A small network was shown many inputs. Here are its activations along a few directions, one row for each input.
Each table varies a few parts of the input and shows all the possible inputs, shuffled.
A made-up example of a description, with smaller parts first: one of 8 places around a ring, together with either a single point or one of 11 places along a line or (one of 3 separate values, together with one of 6 places along a line).
Shared parts are said once, and a part with two or three values counts as separate values.

Other details of the inputs vary at random and push rows far along two fixed directions, the same in every table; ignore that.

Table:
r1: [  9  16  -3  32 -14 -16 -10 -16   7  -5  17   4   0   7 -15 -17]
r2: [-31   5   7 -12  21 -17  68 -27   1 -45 -37  19  58   4  24  -1]
r3: [-31 -18  15 -61  37  24  28  33 -10   2 -30   7 -14 -12  38  -7]
r4: [ 32  -2 -14  15 -27  25 -53   3 -12  35  29 -14 -53  -8 -32   2]
r5: [ 23  11 -12  42 -23 -22   0 -30  11 -10  18   0  34   9 -21  15]
r6: [-19   3   8 -10  10  -2  17   1  -1 -11 -16   6  -4   3  12 -18]
r7: [-11  11   1   6  -5  -9   1 -15  -6  -6  -5  -3  -1  11   0  -8]
r8: [ -7  -9  -1 -16   7   6  14  -1  -5  -4 -14  -2  16  -5  10  24]
r9: [ 29 -17  -6  -2 -10  19 -43  28   1  32  25 -15 -24 -13 -14  29]
r10: [-13 -37   6 -63  18  43 -10  46 -17  30 -27 -25 -29 -19  24  43]
r11: [-28 -14  14 -56  34  22  21  29  -8   3 -23   7 -13 -12  32  -7]
r12: [ 13  23  -5  54  -9 -43  37 -43  24 -43  10  25  64  13 -15 -18]
r13: [  4  19  -6  40 -18 -25  -6 -30   4 -13   6   0  13  15 -17 -14]
r14: [  0   8   1  14  -5  -7  -5  -4   4  -3   5   2  -6   3  -6 -16]
r15: [ 24 -10  -4  -1  -6  17 -45  29   2  36  27 -11 -34 -10 -11   9]
r16: [ 17  17  -9  55 -29 -25 -25 -27   9  -3  16  -8   7  15 -28 -12]
r17: [ -8  -3   5 -21  14   3  23   2  -1 -10  -6   9  13  -3  12   9]
r18: [-14 -15   7 -49  11  32 -24  37 -17  30  -3 -14 -53 -10  16   7]
r19: [-44  12  16 -37  41 -11  77 -13  -3 -42 -31  35  36   4  39 -32]
r20: [ 30   5  -9  45 -19 -21  -5 -13  20  -8  21   5  26   5 -23   2]
r21: [ 24  -6  -9  26 -28   6 -60  11  -1  34  17 -30 -36   4 -25  10]
Description of these inputs: either a single point or (one of 4 places along a line, together with one of 5 places along a line).
Change only the place on the line of 4 in r9. List by row number the other rows that result.
Answer: r12, r17, r20
Change only the place on the line of 5 in r7. List by row number the other rows that result.
Answer: r5, r17, r18, r19

Table:
r22: [-55  -6  19 -59  40   3  62   7  -9 -28 -49  11  23   0  48  -3]
r23: [  6  -6  -1 -19   5  19 -24  21  -6  25  17  -3 -30 -10   1   3]
r24: [ 12 -10  -3  -7  -1  14  -4  12   1  13   7  -1  -9  -9  -1   9]
r25: [  0  -6   1   1  -1   4 -20  13   1  15  -1 -10 -12  -2   0  -4]
r26: [  5   0 -11   4 -17  15 -25 -13 -18  21  -2 -18 -21   3 -13   8]
r27: [  3 -14   0  -7  -2  10 -15  18   2  17  -5 -14 -10  -4   2  14]
r28: [  4  -8  -1  -4   2  10 -22  19  -2  21   2  -9 -18  -3   2  -3]
r29: [ 11 -13  -5   1  -5   9 -14  10   0  11  -1 -12  -2  -5  -4  21]
r30: [ 10 -14  -1 -13   1  15 -10  18   0  17   3  -6 -12  -7   0  10]
r31: [ 16  20  -8  43  -9 -23  11 -30  13 -16  18  20  25   6 -16 -27]
r32: [ -3   3  -1   7   1 -12  15 -11   3 -15  -4   3  25   5   3  10]
r33: [ 12 -13  -1  -6  -2  12 -16  18   2  18   4  -9 -12  -5  -3  11]
r34: [-19  15   7   1  15 -24  53 -23   8 -37 -15  22  44  10  15 -15]
r35: [  5  -3  -1  -2  -1   5 -27  17  -1  21  12 -10 -18   1   0   1]
r36: [-11   7   3  -2  11 -13  32 -16   2 -27 -11  12  33   4   8   3]
r37: [ 14 -11  -4   4  -7   6 -16  14   4  18   4 -11  -7  -1  -3  11]
r38: [  8  -9   1 -15   0  11 -11  17  -1  16  10  -6 -12  -4   1  13]
r39: [-50 -14  18 -73  48  19  71   8 -17 -33 -56  18  23 -11  47   1]
r40: [  6  26  -4  56 -24 -38   0 -36  15 -25  13   5  22  18 -21 -21]
r41: [  5   0   1   0  -8   6 -26  11  -3  13  11  -9 -29   0  -8   1]
r42: [-18 -12   6 -29  12   9   6  12  -7   0 -19  -8   2  -6  16  23]
r43: [-18  -8   6 -40  21  15  27   7 -10  -9 -14   7   5 -11  20  16]
r44: [  8  -2   0  -7   0   9 -25  15  -2  20  17  -4 -20  -4  -3  -2]
r45: [  3   1  -1  -8  -5  12 -17   9  -6  11  13  -2 -31  -6  -5   1]
r46: [ 10  20  -6  39 -14 -20  14 -31   9 -23  10  18  13   6 -17 -25]
r47: [ 14  -6  -3  -7  -4  12 -14  13   1  18  18  -3 -14  -6  -4  15]
r48: [  1  11  -2  27 -11 -16   5 -16   5 -14  -3   4   6   9  -8 -18]
r49: [ 17  20  -6  46 -11 -28   7 -29  15 -17  17  17  28  10 -18 -29]
r50: [-29   2  10 -26  22  -8  47  -3  -1 -23 -26  12  26   6  29  -4]
r51: [  4   1   0   8  -6  -2 -29  10   3  17  12 -11 -12   2  -5   0]
r52: [-12 -16   4 -23  10  13   4  13  -5   2 -22  -9   2  -8  12  20]
r53: [ 13  26  -5  48 -11 -34   3 -30  16 -18  22  15  29  15 -17 -25]
r54: [ 11 -10  -2 -11  -3  12 -16  12  -3  12  10  -8  -7  -7  -5  24]
r55: [  0   1   1   3  -8   1 -18   6  -3   8   5  -9 -22   4  -3  -1]
r56: [  6  -1   0  -3  -8   8 -24  10  -4  12  14  -6 -30  -2  -9   0]
r57: [  5  -3  -1  14 -15   2 -27   7   0  11   1 -15 -23   0 -11  -1]
r58: [  7 -11  -1  -6   2   9  -4   8  -1   4  -4  -6   1  -7  -2  17]
r59: [ -6  11   2  12  -1 -11  20 -17   2 -22  -6  14   8   5  -3 -23]
r60: [ 13  -4  -2   6  -2   6 -25  13   2  19  10  -6 -16  -3  -7  -5]
r61: [  7  29 -14  47 -26 -26   2 -56  -4 -15  10   1  25  20 -23 -11]
r62: [-27  -3  11 -30  19   9  25   6 -10 -13 -28   6 -10  -3  19 -14]
r63: [ 13  11  -7  33  -8 -19  26 -32  11 -27   6  18  40   1 -13  -3]
What is each input in this table made of?
Answer: one of 2 separate values, together with either a single point or (one of 4 places along a line, together with one of 5 places along a line)
Changing only the choice among 2 separate values turns r48 into r55. The same change can be made to r33. Which row results?
Answer: r34
Changing only the choice among 2 separate values turns r59 into r56. The same change can be made to r37. Which row results?
Answer: r50
Change only the choice among 2 separate values in r36. List by row number the other rows that result.
Answer: r58
Change only the place on the line of 4 in r38. List by row number the other rows that result.
Answer: r44, r54, r56

Table:
r64: [ -2  25   6  38  -4 -36  34 -25  19 -32   6  29  27  11  -3 -51]
r65: [-31 -22  12 -71  45  24  48  22  -9 -13 -31  15  18 -20  40  27]
r66: [-49 -12  14 -48  31   6  45   5 -14 -19 -59  -3  22   0  39   5]
r67: [ 33  15 -12  64 -43 -20 -72  -9  10  30  39 -23 -22  17 -39  -7]
r68: [ -1  -7   4 -22  14  18 -17  31  -4  15   6   2 -40  -8   6 -16]
r69: [ 54   7 -15  42 -31   6 -62   4   8  40  56  -3 -43  -3 -42 -13]
r70: [ -3 -19  -1 -22   0  23 -17  19 -14  13 -18 -22 -20  -6   4  29]
r71: [-16  31   1  39 -10 -40  27 -42   7 -35  -6  13  26  23  -1 -33]
r72: [-17 -20   5 -59   8  50 -48  43 -32  45  -6 -29 -78 -17  12  20]
r73: [ 19 -32   1 -29   2  27 -29  48   5  38  12 -20 -19 -17   4  47]
r74: [ -4  24  -8  51 -13 -38  43 -63  10 -51 -11  18  63  14 -14 -11]
r75: [ 17  12 -10  26   0 -25  45 -36  16 -34  12  28  65   4  -5   5]
r76: [ -6 -10  10 -20  12  13 -20  34   0  23   3  -2 -32  -6  11 -22]
r77: [ -1 -16  -4 -25  -2  26  -6   3 -19  16 -14 -15 -15  -8   2  27]
r78: [ 48   6 -12  44 -31   4 -66   9  12  35  55  -6 -41  -7 -42 -12]
r79: [ 59 -13 -17  45 -28  -5 -65  23  25  39  51 -24   4  -3 -35  38]
r80: [-54   2  14 -70  34  25  41   0 -33 -10 -41   6 -21  -1  39 -13]
r81: [ 13  10  -3  30   0 -32  40 -25  22 -38   8  23  65   7  -7   4]
r82: [ -4  23  -6  55 -15 -45  43 -53  17 -47 -16  13  63  21  -9 -13]
r83: [-57  -2  20 -67  31  17  35  11 -26 -16 -46   1 -20   0  40 -13]
What is each input in this table made of?
Answer: one of 4 places along a line, together with one of 5 places along a line
Changing only the place on the line of 5 turns r71 into r80. The same change can be made to r73. Which row results?
Answer: r75
Change only the place on the line of 4 in r76. List by row number the other rows that result.
Answer: r66, r67, r79
Start at r66 and move only the place on the line of 5, one step at a time. The first step leads to r82. Which rows follow, in order?
Answer: r70, r74, r77
Change only the place on the line of 4 in r68. List by row number the other rows that result.
Answer: r70, r81, r83
